Each row below holds a small network's activations on one input, seen along a few directions.
In each table, some parts of the input vary, and every possible input appears once, in random order.
Descriptions start from the smaller parts, as in this example, which fits no table here: one of 2 separate values, together with either a single point or one of 11 places around a ring or (one of 4 places along a line, together with one of 5 places around a ring).
Shared parts are said once, and a part with two or three values counts as separate values.

Other details of the inputs shift rows strongly along two fixed directions, in all tables alike. That doesn't count.

Rows:
R1: 34; 35; 30; -4; 19; 43; 8; 44; 8; -39; -59; 3; 20; 29; 13
R2: -40; -43; -43; -9; -54; -75; -7; -90; -35; 65; 101; 4; -34; -24; -36
R3: 77; 2; 76; 24; -2; -81; -12; 12; -25; 29; 49; -36; -56; 32; -45
R4: 22; 18; 31; -1; 28; 31; 6; 55; 8; -36; -60; 1; 25; 22; 18
R5: -79; -28; -83; -13; -20; 48; 15; -48; 7; -3; 1; 22; 27; -40; 33
R6: -63; -17; -55; -9; -37; 37; -11; -39; -21; -34; -29; -11; 1; 1; 21
R7: 31; 35; 35; 5; 25; 33; 7; 39; 21; -38; -54; -3; 7; 11; 10
R8: 81; -17; 53; 33; 24; -75; 16; 23; -6; 65; 80; -17; -25; 10; -30
R9: -74; -6; -62; -25; -47; 50; -9; -46; -27; -36; -37; 5; 14; 4; 17
R10: -64; -14; -70; -4; -13; 42; -35; -32; 16; -7; 4; -6; 6; -23; 26
R11: 25; 18; 39; 9; 31; 11; 5; 51; 18; -29; -52; -8; 6; 9; 9
R12: -76; 2; -66; -26; -48; 50; -9; -56; -13; -39; -39; 3; 6; -14; 12
R13: 74; -9; 60; 13; 16; -80; 13; 19; -9; 64; 80; 4; -18; 19; -35
R14: 31; 22; 31; 8; 28; 42; 6; 46; 12; -43; -56; -8; 12; 21; 22
R15: -33; -44; -40; 3; -46; -71; -3; -81; -28; 64; 97; -4; -36; -31; -30
R16: 24; 24; 27; -11; 52; 6; 20; 52; 40; 6; -16; 44; 36; -15; 5
R17: 74; 3; 62; 31; 29; -83; -35; 30; 15; 59; 73; -27; -44; 7; -38
R18: -85; -27; -88; -4; -11; 42; 13; -51; 20; -3; -8; 13; 22; -63; 31
R19: 37; 33; 31; 5; 22; 43; 8; 40; 9; -40; -51; -5; 12; 28; 15
R20: 15; 20; 34; -2; 31; 21; 5; 54; 18; -34; -64; 2; 21; 6; 12
R21: -31; -25; -20; -10; -74; -67; -25; -79; -62; 33; 62; -21; -49; 12; -47
R22: 21; 20; 18; -12; 49; 31; 22; 55; 35; -4; -21; 45; 46; -2; 17
Description of these inputs: one of 2 separate values, together with either a single point or one of 4 places along a line or one of 6 places around a ring.
Changing only the choice among 2 separate values turns R9 into R21. The same change can be made to R14. Which row results?
> R3
A walk changes only the place on the line of 4. It starts at R18 and steps to R15. List the rest of the walk in order.
> R2, R16

Rows:
R23: 33; 7; 34; 21; 28; -10; 16; 29; 19; 4; -11; -11; -2; -8; 1
R24: -3; -1; -9; 5; 3; -8; -24; -4; 8; 9; 17; -8; -10; -7; -6
R25: 22; 13; 19; -8; 16; 4; 0; 21; 12; 5; 5; 19; 12; 12; -1
R26: 49; 0; 44; 4; -13; -96; -24; -8; -26; 58; 83; -8; -44; 21; -59
R27: 3; -4; 13; 11; 9; -23; -12; 7; 10; 11; 8; -12; -13; -11; -5
R28: 36; 5; 16; 10; 32; 17; 13; 40; 14; 3; -6; -3; 18; 9; 18
R29: 38; 27; 41; 11; 23; 34; -5; 51; 7; -43; -60; -21; 1; 29; 14
R30: -37; -32; -46; -13; -55; -27; -3; -68; -45; 34; 62; 2; -13; 4; -18
R31: 39; 27; 50; -2; 6; 7; 1; 37; -8; -32; -44; -8; 2; 40; -7
R32: -43; -41; -52; 6; -45; -17; 3; -68; -32; 16; 48; -15; -25; -14; -3
R33: -58; -8; -65; -8; -8; 64; -13; -27; 19; -23; -20; 12; 21; -20; 35
R34: 13; 18; 22; -2; 23; 9; 24; 27; 17; -9; -36; 15; 17; -13; 5
R35: 2; -12; 1; -3; -7; -12; 23; -11; -14; 5; 12; 10; 1; -1; -5
R36: -94; 0; -66; -32; -13; 59; -1; -25; 20; -39; -58; 25; 34; -40; 32
Changing only one part turns R23 into R34. The same change can be made to R32. Which row results?
> R35
What do these inputs look like to the network?
> one of 2 separate values, together with either a single point or one of 6 places around a ring
